Each row below holds a small network's activations on one input, seen along a few directions.
In each table, some parts of the input vary, and every possible input appears once, in random order.
A made-up example of a description, with smaller parts first: one of 5 places around a ring, together with either a single point or (one of 2 separate values, together with one of 4 places along a line) or one of 9 places along a line.
Shared parts are said once, and a part with two or three values counts as separate values.
In the rows, zero is written as 128.

Other details of the inputs shift rows strongly along two fixed directions, in all tables alike. That doesn't count.

A family of inputs:
r1: [118 115 131 129 145 104 118 139 137 150 144]
r2: [107 124 127 142 156 110 102 142 133 127 130]
r3: [119 142 141 130 123 141 129 109 140 123 103]
r4: [104 120 135 138 153 109 101 138 135 130 134]
r5: [144 138 129 137 136 153 138 115 127 126 114]
r6: [138 138 116 127 140 149 142 119 132 131 102]
r7: [138 195  80  75  86  98 164 153 166  92 216]
r8: [107 118 109 136 138 115  98 139 132 127 124]
r9: [124 135 110 119 112  94 101 139 114 120 127]
r10: [138 216  76  74  55 121 189 138 157  73 236]
r11: [104 118 134 139 136 104  99 138 135 138 133]
r12: [126 119 129 138 158 122 116 137 129 130 150]
r13: [140 153 141 116  99 134 111 137 128 130 101]
r14: [136 118 128 126 113 152 142 119 109 119 114]
r15: [142 134 121 133 137 159 135 113 127 123 112]
r16: [107 124 118 139 154 115 103 141 134 123 129]
r17: [138 123 134 130 114 147 145 122 109 122 115]
r18: [131 104 125 130 143 117 117 141 127 118 141]
r19: [140 138 122 132 124 136 142 121 132 143 104]
r20: [146 127 141 134 120 137 143 121 126 119 111]
r21: [136 142 142 129 136 137 148 115 136 139 110]
r22: [132 128 122 132 113 158 138 116 108 134 119]
r23: [120 119 126 132 165 110 119 144 133 140 141]
r24: [154 140 120 113 108 118 130 123 109 139  99]
r25: [101 113 134 132 134 108  97 133 140 136 134]
r26: [137 131 143 130 115 145 134 106 134 139 120]
r27: [119 130 129 129 119 126 135 129 123 135 160]
r28: [127 135 131 133 113 129 131 125 132 110  91]
r29: [122 114 104 126 147 117 116 140 133 140 135]
r30: [143 126 148 130 118 137 143 117 129 121 113]
r31: [133 137 141 122 134 141 145 109 140 138 110]
r32: [133 135 131 136 128 158 143 116 110 130 121]
r33: [115 124 131 123 137 132 129 123 126 129 162]
r34: [127 120 126 139 138 118 117 136 130 136 151]
r35: [143 130 119 134 121 152 133 114 125 130 113]
r36: [132 132 124 132 128 164 140 114 109 128 120]
r37: [117 129 132 130 138 130 133 129 122 130 161]
r38: [118 102 135 114 143 103 122 138 140 130 139]
r39: [109 110 133 136 140  98 104 149 131 117 123]
r40: [122 117 123 134 148 105 118 144 133 148 140]
r41: [158 142 144 114 107 146 121 134 123 137 117]
r42: [108 109 115 128 137 108 103 145 133 109 121]
r43: [142 125 112 118 119 107 110 135 109 127 147]
r44: [108 120 118 141 138 110 100 141 133 132 126]
r45: [115 111 130 122 143 108 116 133 141 149 145]
r46: [122 144 117 135 130 146 127 117 134 117  94]
r47: [135 125 147 129 112 142 146 118 115 127 118]
r48: [137 133 145 128 130 151 137 104 134 130 120]
r49: [124 105 130 126 151  99 122 150 132 131 134]
r50: [123 116 134 135 137 117 115 133 133 140 154]
r51: [146 120 126 127 121 147 138 118 126 114 107]
r52: [139 141 124 131 140 143 145 120 132 134 104]
r53: [141 124 121 119 125 136 144 124 131 122  95]
r54: [122 130 144 125 108 129 131 116 138 113  97]
r55: [107 107 140 133 137  99 103 144 133 120 125]
r56: [135 137 108 113 101 118 130 131  99 122 157]
r57: [133 121 146 122 111 145 143 113 119 125 118]
r58: [117 124 128 123 120 128 131 124 126 135 160]
r59: [107 120 127 144 140 104  98 143 132 136 128]
r60: [134 135 136 139 112 148 143 119 111 141 122]
r61: [125 106 120 123 149 104 122 149 133 127 133]
r62: [129 118 118 137 138 124 117 134 129 133 147]
r63: [140 121 147 123 116 140 139 111 133 121 113]
r64: [120 130 126 134 140 132 133 133 117 128 158]
r65: [137 126 140 133 114 143 147 123 111 124 116]
r66: [134 131 129 137 112 152 141 118 109 138 121]
r67: [140 138 145 135 131 147 140 110 131 131 120]
r68: [139 129 144 122 121 126 150 121 134 129 103]
Each input here is: one of 4 places along a line, together with either one of 2 separate values or (one of 3 separate values, together with one of 5 places along a line).
The inputs of r6 and r15 match in every part but the place on the line of 4. If r49 is changed in the same way as r6 into r15, which row does it become? -> r20
The inputs of r45 and r58 match in every part but the place on the line of 4. If r19 is changed in the same way as r45 into r58, which row does it become? -> r66
Start at r35 and move only the place on the line of 5, one step at a time. The first step leads to r62. Which rows follow, in order? -> r34, r50, r26
Which other rows does r23 become when the place on the line of 4 takes its other values? List them by row number. -> r2, r12, r64

A family of inputs:
r69: [130 119 136 136 167 156 117 111 145 150  82]
r70: [106 103 130 120 129  79  78 154 146 116 151]
r71: [151 166 100 117  99 142 172 128 115 109  95]
r72: [104 112  93 127 140 100 110 162 107 106 156]
r73: [144 108 116 156 147 143 124 120 108 143  82]
r74: [155 129 159 143 138 152 113 125  96 165 113]
r75: [131  59 154 120 179 114 123 153 122 142 188]
r76: [140 109 121 153 161 154 123 111 126 146  85]
r77: [152 138 142 117 105 116 123 122 147 132  83]
r78: [132 107 128 126 174 110 104 154 112 155 191]
r79: [152 171 137 128  91 111 161 107 159 116  96]
r80: [104 123 168 158 138 127 124 122 135 135  76]
r81: [121 110 101 107 146  84  94 174 112 121 150]
r82: [106 106 115 104 130  88  73 159 134 109 160]
r83: [118 125 153 136 160 141 129 125 145 155  77]
r84: [119 164 108 120 114 120 134 136 124 105 223]
r85: [143  76 181 135 141 166 147 111 104 134 122]
r86: [123 165 118 129 121 170 158  89 157 105 109]
r87: [147 145 147 134 122 165 143 106 100 137 134]
r88: [ 73 107 132 135 174 105 100 153 150 128 152]
r89: [ 97  89 100 151 179 115  91 139 131 120 164]
r90: [130 104 121 163 137 151 116 113 101 129  87]
r91: [160 167 119 115  70 164 169 123 129 137 133]
r92: [136 136 126 118 101 138 122 129  99 110  87]
r93: [ 93 105 115 111 122  94 120 129 118 141 198]
r94: [135 107 150 142 105 164 107 135  99 159 109]
r95: [143 159 121 104  78 139 182  88 128 146 133]
r96: [126 146 152 142 132 120 149 120 150 137  83]
r97: [136 219  53  58  60  89 183 136 188  52 223]
r98: [133 167 145 136  81 121 153 104 151 101  99]
What do these inputs look like to the network? -> one of 2 separate values, together with either a single point or one of 4 places along a line or one of 10 places around a ring
The inputs of r72 and r71 match in every part but the choice among 2 separate values. If r98 is changed in the same way as r72 into r71, which row does it become? -> r79
Which other rows does r80 become when the choice among 2 separate values takes its other values? List them by row number. -> r96

A family of inputs:
r99: [155 151 153 138 131 155 126 110 125 142  33]
r100: [127 153  82 119 107 139 169 138 134  75 183]
r101: [ 96  71 146 146 183 111  89 137 122 171 144]
r102: [133 162 115  85  91  96 172 133 183  95 167]
r103: [133 173  91 102 115 142 173 117 140 107 203]
r104: [190 171 138 102  69 165 194  83 126 112 122]
r105: [181 111 154 125  96 165 136 116  96 148  56]
r106: [126  76 170 140 148 106  63 149  88 161 170]
r107: [137 128 174 157 131 163 147 101 137 127  42]
r108: [117 134 114 124 158  97 142 145 147 136 194]
r109: [119 149  75 115 105 136 156 132 138  86 192]
r110: [119 105 135 130 157 146 135 131 108 120 154]
r111: [138 102 137 157 145 144  88 125  89 166  37]
r112: [171 134 140 144 122 183 137 120  94 156  57]
r113: [127  83 138 135 193 121  87 158 102 165 162]
r114: [122 181  89 110 113 112 146 123 163  92 154]
r115: [149 160 108 133 116 138 138 126 114 129  80]
r116: [148 194 130 127  88 160 188  89 171 116  92]
r117: [167 138 169 136  72 172 128 113  84 148  70]
r118: [114  93 150 146 189  97  82 161 145 159 121]
r119: [127 169 133 114  74 106 165 120 146 113 200]
r120: [105 137 100 121 139 100 105 133 156 105 156]
r121: [115 154  96 107 118 142 168 117 138  93 207]
r122: [ 90  69 146 147 184 111  97 138 120 157 147]
r123: [139 141 162 149 114 167 143  89 149 145  48]
r124: [103  71 116 157 174  95  74 161 101 126 116]
r125: [142 126 131 156 109 162 127  97 101 130  36]
r126: [ 95 126 116 131 145  99 125 136 171 105 173]
r127: [150 193  92 126  66 162 177  85 131 102  83]
r128: [122 122  89  93 113  75 121 160 127 110 162]
r129: [146 131 164 148 131 172 154  90 118 170  63]
r130: [122 105 107 133 139 141 103 139 115 136 144]
r131: [127 109 124 106 133  78 138 142 148 129 195]
r132: [151 143 113 132 111 170 142 119 113 134 106]
r133: [122 163  92 105 113 142 165 112 142 106 205]
r134: [128 109 139 100 129  99 106 144 135 128 105]
r135: [ 99  77 139 149 180 103  60 142 126 133 108]
r136: [109 116 172 124 117 106 100 146 141 146 125]
r137: [103 131 112 108 102  83 101 162 110 123 164]
r138: [108 107 145 143 156 127 147 125 125 128 139]
r139: [100 133 136 103 114  86  95 157 134 120 157]
r140: [102  75 143 153 187 101  68 151 122 125 105]
The inputs of r109 and r122 match in every part but one. If r130 is changed in the same way as r109 into r122, which row does it become? -> r101
The inputs of r99 and r118 match in every part but one. If r135 is changed in the same way as r99 into r118, which row does it become? -> r126
What do these inputs look like to the network? -> one of 6 places around a ring, together with either one of 2 separate values or one of 5 places along a line
Which other rows does r136 become when the choice among 2 separate values takes its other values? List them by row number. -> r102
Which other rows does r106 become when the place on the ring of 6 takes its other values? List them by row number. -> r117, r119, r136, r137, r139

A family of inputs:
r141: [132 113 114 130 149 122 118 154 113 116 108]
r142: [113 161 109 127 143 105 151 128 183 117 155]
r143: [112  43 140 160 221  94  43 170  97 182 175]
r144: [163 180 118 106  84 153 159 114 153 121 128]
r145: [135 103 162 143 103 130 105 112 107 142  48]
r146: [134 178 139 107  79 149 177 109 126 127 144]
r147: [146 169  95 131 104 172 173  98 136 129 109]
r148: [153 117 177 154 137 177 117  92  83 164  64]
r149: [124 165  74 122 122 106 134 149 143 102 163]
r150: [163 181 109 116  75 126 169 103 144 122  90]
r151: [118 135 115 109 102 106 121 149 151  95 193]
r152: [171 103 174 150 143 189 141  94  86 158  54]
r153: [116 166  99 101  93  90 135 130 142 103 157]
r154: [107 143 153 139 144 132 126 110 153 131  91]
r155: [125  86 151 161 133 176 111 101  95 151  60]
r156: [112 138 124 116  95 109 159 137 137 111 200]
r157: [178 114 176 127 119 175 129 108 110 148  38]
r158: [ 92  23 152 166 208  93  37 168  91 161 177]
r159: [120 157 110  95 111 104 117 146 147 105 192]
r160: [130  85 155 121 153 120 123 148 107 156 141]
r161: [106 108 164 155 145 129 118 113 152 126  88]
r162: [ 76  63 120 144 201  69  24 197 101 144 155]
r163: [114 125  79 111 145 126 148 139 134 105 184]
r164: [149 112 181 146 149 167 145  94 134 148  14]
r165: [104 152  82 111 123 126 142 125 138 103 188]
r166: [128 157 108 106 110 110 161 138 145 134 197]
r167: [163 164 116 104  80 130 179 102 137 106  87]
r168: [100 142  86 124 114 101 123 156 138  77 182]
The inputs of r144 and r151 match in every part but one. If r147 is changed in the same way as r144 into r151, which row does it become? -> r155
What do these inputs look like to the network? -> one of 4 separate values, together with either a single point or one of 6 places around a ring
Which other rows does r168 become when the choice among 4 separate values takes its other values? List them by row number. -> r141, r149, r162
Which other rows does r148 become when the place on the ring of 6 takes its other values? List them by row number. -> r146, r153, r159, r162, r165
